Each row below holds a small network's activations on one input, seen along a few directions.
In each table, some parts of the input vary, and every possible input appears once, in random order.
Descriptions start from the smaller parts, as in this example, which fits no table here: one of 5 places around a ring, together with either a single point or one of 11 places around a ring or (one of 3 separate values, together with one of 6 places along a line).
Shared parts are said once, and a part with two or three values counts as separate values.

Other details of the inputs shift rows strongly along two fixed directions, in all tables alike. That doesn't count.

A family of inputs:
row 1: [ 23  -9 -16 -27  24 -13 -17  67  40  61  36  35   7]
row 2: [ 18   4  29 -24 -14  14 -14 -41  10 -33 -12   9  20]
row 3: [-19   9   3   6   5  -7   1 -12  -1 -14 -10   2 -18]
row 4: [-45  -9 -34  47 -17 -32  41   9 -23  -9  -6 -46 -17]
row 5: [-30  -7 -27  37  -6 -27  39  10 -10  -6  -8 -27 -13]
row 6: [ 13  -7 -13 -33  26   5 -25  66  28  80  32  31  35]
row 7: [-34  -5 -21  39 -14 -14  35   9 -40   5 -10 -49  13]
row 8: [-46  -4 -23  37  -8 -26  22  16 -18   8   6 -32 -18]
row 9: [-24   3 -21  30   3 -12   9  16 -22   8   6 -19 -11]
row 10: [ 39 -21  -7 -30  29  -3 -30  67  45  66  41  35  33]
row 11: [-36 -13 -11  61 -14 -25  41   1 -38 -17 -15 -49  23]
row 12: [ 10  14  25 -22  -9  13 -21 -36  12 -30  -7  14 -27]
row 13: [ -7  11   1  -6   7  14  -4  -9 -13  -5  -5   6 -10]
row 14: [ 32   0  28 -11  -4  17  -9 -37  15 -38 -11  10   7]
row 15: [-26   2 -16  29   5 -19   8  22 -12   6   4 -19 -13]
row 16: [ 19   4  31 -16  -7  20 -29 -39   5 -31  -4   5  -4]
row 17: [  8  15  30 -27  -5  26 -19 -45  -6 -15 -15  10   0]
row 18: [-26 -12 -39  35 -11 -29  26  40  -8  18  14 -36  -8]
row 19: [ -3   2   6  -2   7 -10   4 -10   5  -8 -10  11 -16]
row 20: [-13   8  -1  -2  -6  12   0 -12 -19  -7   1  -6 -15]
row 21: [-19  -5 -23  37  -7 -22  31  13 -10  -5  -4 -29 -12]
row 22: [ 23  11  11 -25 -14  17  -8 -38  10 -35  -8  13 -20]
row 23: [ -8 -14  -3  21   6 -14   2  20  -8  20  -1  -4  27]
row 24: [ 14  15  20 -25 -10  20 -22 -38   4 -27  -3  17 -24]
row 25: [ 24  10  30 -24  -4  23   2 -37   3 -22 -27  17  10]
row 26: [ 28   0  26 -17 -13  18 -17 -38  11 -39  -7   4   4]
row 27: [ -7 -10  -7  21   9  -7  -9  24  -4  14  12 -14  14]
row 28: [ 23  11  16 -26  -2  24   5 -36   3 -31 -20  19 -12]
row 29: [ 27  -8 -17 -40  28   5 -14  66  31  69  35  42  14]
row 30: [  9   8  33 -20  -8  18 -27 -44   4 -26 -10  11  11]
row 31: [-24  -7 -10  29   4 -11  -2  20 -14  16   2 -15  27]
row 32: [ 28  12  14 -20  -5  17   0 -38  13 -33 -12  19 -17]
row 33: [ 36 -13  -4 -49  30   7 -26  71  42  89  32  52  38]
row 34: [ 24  12  21 -17   5  15 -10 -40   3 -26 -14  23 -20]
row 35: [-31  -4 -31  33 -13 -10  36  11 -36  -4  -3 -40  -9]
Description of these inputs: one of 5 places around a ring, together with either one of 3 separate values or one of 4 places along a line.
Q: Changing only the place on the ring of 5 turns row 25 into row 7. The same change can be made to row 32. Which row results?
A: row 22
Q: Which other rows does row 3 become when the place on the ring of 5 takes its other values? List them by row number.
A: row 4, row 5, row 8, row 19

A family of inputs:
row 36: [-58  -6 -51  63   9  -9  34  60 -73  52  16 -62   9]
row 37: [ 57  23  41 -87  36  51 -49 -18  35   6  -6  82  12]
row 38: [-76   0 -76  45 -21 -28  51  57 -46  48  30 -57 -26]
row 39: [-22  21  24  36  16   3   6 -66 -49 -55 -66  -7 -16]
row 40: [-76  -3 -50  50  10 -21  44  58 -56  47  -3 -41  19]
row 41: [-27  10   4  11 -35  -5  28 -69 -13 -80 -31 -24 -37]
row 42: [-35 -11 -55  56  10 -26  93  68 -61  55 -33 -51  20]
row 43: [ 19  -5 -52 -43  19  -2 -11 105  36  97  75  32  -7]
row 44: [ 45  13  43 -92 -14  52 -55 -41  31   7  10  58  36]
row 45: [ 66   3  24 -68  -9  30 -43 -29  53 -33  16  53 -28]
row 46: [ 16  -1  31  25 -27   4  64 -75 -46 -45 -77 -15  23]
row 47: [ -8   0   9  33 -20 -10  27 -64 -12 -87 -31 -13 -43]
row 48: [ 20 -26 -52 -13  13 -30 -21 100  57  77  68  19   2]
row 49: [-59 -12 -72  81  -2 -38  52  69 -49  41  27 -58 -34]
row 50: [ -5  -3  36  38 -15  19   4 -76 -55 -56 -32 -28   4]
row 51: [-19   9  40  33 -31   2 -21 -65 -22 -71 -26 -55  -8]
row 52: [ 22 -25 -46 -30  15 -25  -1 103  60  67  68  28  11]
row 53: [-20  17  24  34  12  17  15 -62 -54 -59 -59  -8 -17]
row 54: [ 43 -14 -56 -59  30 -14  49 112  54 107  35  36  -2]
row 55: [ 29 -27 -26  -9  18 -15 -34  93  56  73  61   6  50]
row 56: [ 98   3  41 -74  -8  35   2 -25  75 -13 -24  55  41]
row 57: [ 64  -4  55 -65  27  19 -54 -34  50   4  -7  80  37]
row 58: [-24  14  22  24 -34 -11 -12 -65 -20 -72 -22 -39 -56]
row 59: [ 18 -15 -36 -45 -12   3 -31  90  52  76  66   6  60]
row 60: [-40 -25 -41  79  -8 -40  44  56 -25   8  17 -69  38]
row 61: [ 55  25  30 -71  28  15 -41 -28  65 -10  -3  93 -36]
row 62: [-10   1  35  32 -10   6  17 -74 -48 -61 -42 -19  15]
row 63: [-43  22  41  28  10   9  -6 -65 -48 -47 -58 -16 -26]
row 64: [-41  30  25  30  -4 -12   6 -65 -24 -61 -41 -11 -66]
row 65: [-29   4  51  31 -20   9 -17 -79 -51 -44 -31 -39  -6]
row 66: [-24  13  -2   3 -52   7  15 -71 -27 -74 -20 -39 -41]
row 67: [ 17  -5 -44 -39  35 -14   0 106  50  89  64  49  -2]
row 68: [-64 -23 -40  60  -9 -36  43  45 -46  42   7 -48  48]
row 69: [-49 -31 -36  90   4 -41  27  44 -56  47  15 -65  33]
row 70: [-18  20   9  32  -3  -2  31 -63 -29 -71 -40  -2 -59]
row 71: [  5 -20 -28 -26  17 -41 -29 103  72  79  63  31   2]
row 72: [-42 -23 -70  62 -24 -41  44  66 -36  19  38 -73 -14]
row 73: [ 49   5  61 -62   7  17 -64 -25  73 -22   2  48  21]
row 74: [-58 -12 -50  79  15 -14  35  63 -70  51  10 -60   5]
row 75: [-78  -3 -69  54  -2 -42  62  60 -35  38  18 -43 -23]
row 76: [  2   0 -37 -68  22  24 -31 100  26 121  59  41  40]
row 77: [ 17 -29 -48 -12  24 -42  -8 100  70  74  58  38   8]
row 78: [ 65   4  50 -77   2  50 -55 -36  25   2  14  55  31]
row 79: [ 49  11  37 -75  -9  32 -42 -30  66 -27   0  49  37]
row 80: [-32   0  52  36  -8  -7  -3 -77 -41 -51 -47 -24   1]
row 81: [ 16  -3   1  11 -28   0  77 -67  -6 -73 -57 -31 -39]
row 82: [ 37  27  58 -87  27  54 -83 -24  34  25   2  64  -8]
row 83: [-20  24  24  33   8  20  -5 -70 -57 -47 -51 -22 -23]
row 84: [ 67   7  39 -64 -12  42 -51 -29  42 -33  15  28  25]
row 85: [ -6  -1  28  47 -10 -12   8 -69  -8 -82 -44 -28   8]
row 86: [ 68  -2  45 -55   9  29 -43 -24  66 -33   1  58  30]
row 87: [ -9  -6  36  41  -5   3  16 -75 -45 -63 -47 -13  12]
row 88: [ 70   0  43 -55  -4  41 -54 -27  49 -32  11  37  22]
row 89: [-81   1 -53  73  -4 -47  24  62 -43  49  25 -63 -42]
row 90: [ 57  27  28 -74  17  31 -53 -33  54  -5   7  77 -42]
Q: Changing only one part turns row 40 into row 79. The same change can be made to row 53. Which row results?
A: row 86
Q: What do these inputs look like to the network?
A: one of 5 places around a ring, together with either a single point or (one of 2 separate values, together with one of 5 places along a line)
Q: A walk changes only the place on the line of 5. It starts at row 59 and steps to row 84. List the rest of the walk in order.
A: row 88, row 55, row 51
Q: Which other rows does row 51 become when the choice among 2 separate values takes its other values? List them by row number.
A: row 73
Q: Which other rows does row 59 become when the place on the ring of 5 takes its other values? List them by row number.
A: row 38, row 44, row 66, row 76
Q: List by row number the other rows that have the place on the ring of 5 in common with row 78.
A: row 44, row 46, row 50, row 57, row 62, row 65, row 68, row 69, row 80, row 87
Q: List by row number the other rows that have the place on the ring of 5 in common with row 38.
A: row 43, row 49, row 54, row 61, row 64, row 67, row 70, row 75, row 89, row 90
Q: A walk changes only the place on the line of 5. It starts at row 71 and steps to row 77. List the rest of the walk in order.
A: row 47, row 52, row 41

A family of inputs:
row 91: [  26   12   48   -1  -24   21   15 -110  -12  -96  -60   -5  -14]
row 92: [  6  31  31 -17 -11  37  18 -88 -39 -56 -56   4 -45]
row 93: [-72 -10 -11 102 -10 -25  63 -15 -91 -16 -51 -84  38]
row 94: [ 14  18  38 -17 -34  19 -19 -92  10 -92 -26  -2 -28]
row 95: [ 50   8  16 -87  27  20 -68  24  72  35  44  88 -14]
row 96: [-39 -30 -64  78   2 -46  61  75 -31  42  14 -56  24]
row 97: [-39 -35 -37  64  28 -35  31  98 -36 100  14 -37  73]
row 98: [   7   18   49    6  -30   16  -19 -110  -11 -100  -39  -13  -36]
row 99: [ 49   4 -32 -60  32 -20  11  68  96  41  30  75 -53]
row 100: [ 65 -18   8 -71  22  16 -79  74  85  67  71  62  48]
row 101: [  80   -8   25 -106    2   30  -80   39  104   38   62   70   45]
row 102: [-58  -7 -74  47  -3 -27  69  78 -47  64  13 -49  -2]
row 103: [-10  22  68  11   9  27 -41 -91 -38 -59 -48   6   5]
row 104: [ 14  15  36  -4 -14  15  20 -91 -18 -72 -52   8 -30]
row 105: [-70  -9 -82  35  -1 -32  27 108 -27  86  54 -49 -14]
row 106: [-41 -31 -38  67  37 -33  29  99 -42  96  12 -30  70]
row 107: [ 62   0  18 -79  16  20 -72  25  81  28  45  75   8]
row 108: [  56   20   14 -118   25   43  -77   33   68   68   51   89  -19]
row 109: [  72    0    9 -106   14   22  -26   29   83   41   29   90   17]
row 110: [  44   26   11 -105   31   46  -72   23   51   50   42   84  -30]
row 111: [-45  -6 -77  35  21 -21  51 102 -39  92  25 -23  -6]
row 112: [-54 -22 -59  56   1 -51  21  83 -17  60  46 -41  -9]
row 113: [ -65    7  -51   79   -7  -64   54    9  -17  -44   -9  -51 -106]
row 114: [ 53 -20   7 -54   9   7 -60  63  68  58  63  37  45]
row 115: [  31    7   50   -7  -36   29   13 -107  -11 -104  -54  -18   15]
row 116: [ 21  12  30  -8 -30  17  23 -90  -2 -89 -50  -7  -7]
row 117: [ -11   25   38   -8  -31   15   -7 -108  -12 -101  -37   -3  -51]
row 118: [ -14   24   70    3  -14   31  -32 -114  -33  -85  -56   -9    5]
row 119: [-51 -20 -24 111 -22 -29  68 -13 -79 -43 -35 -96  23]
row 120: [ 24  22  39 -21  -2  26   8 -91 -10 -75 -49  30 -32]
row 121: [-17 -46 -56  58   0 -41  43 107 -12  79  39 -55  64]
row 122: [-88  -9  -1 114  -6 -33  24 -18 -94 -14 -33 -89  16]
Q: Changing only one part turns row 111 into row 110. The same change can be made to row 91. Which row results?
A: row 98
Q: What do these inputs look like to the network?
A: one of 2 separate values, together with either a single point or (one of 3 separate values, together with one of 5 places along a line)
Q: Which other rows does row 114 become when the choice among 3 separate values takes its other values? List them by row number.
A: row 100, row 101
Q: Which other rows does row 104 become when the choice among 2 separate values takes its other values? List them by row number.
A: row 112
Q: Which other rows does row 119 become when the place on the line of 5 takes its other values? List them by row number.
A: row 96, row 106, row 111, row 120
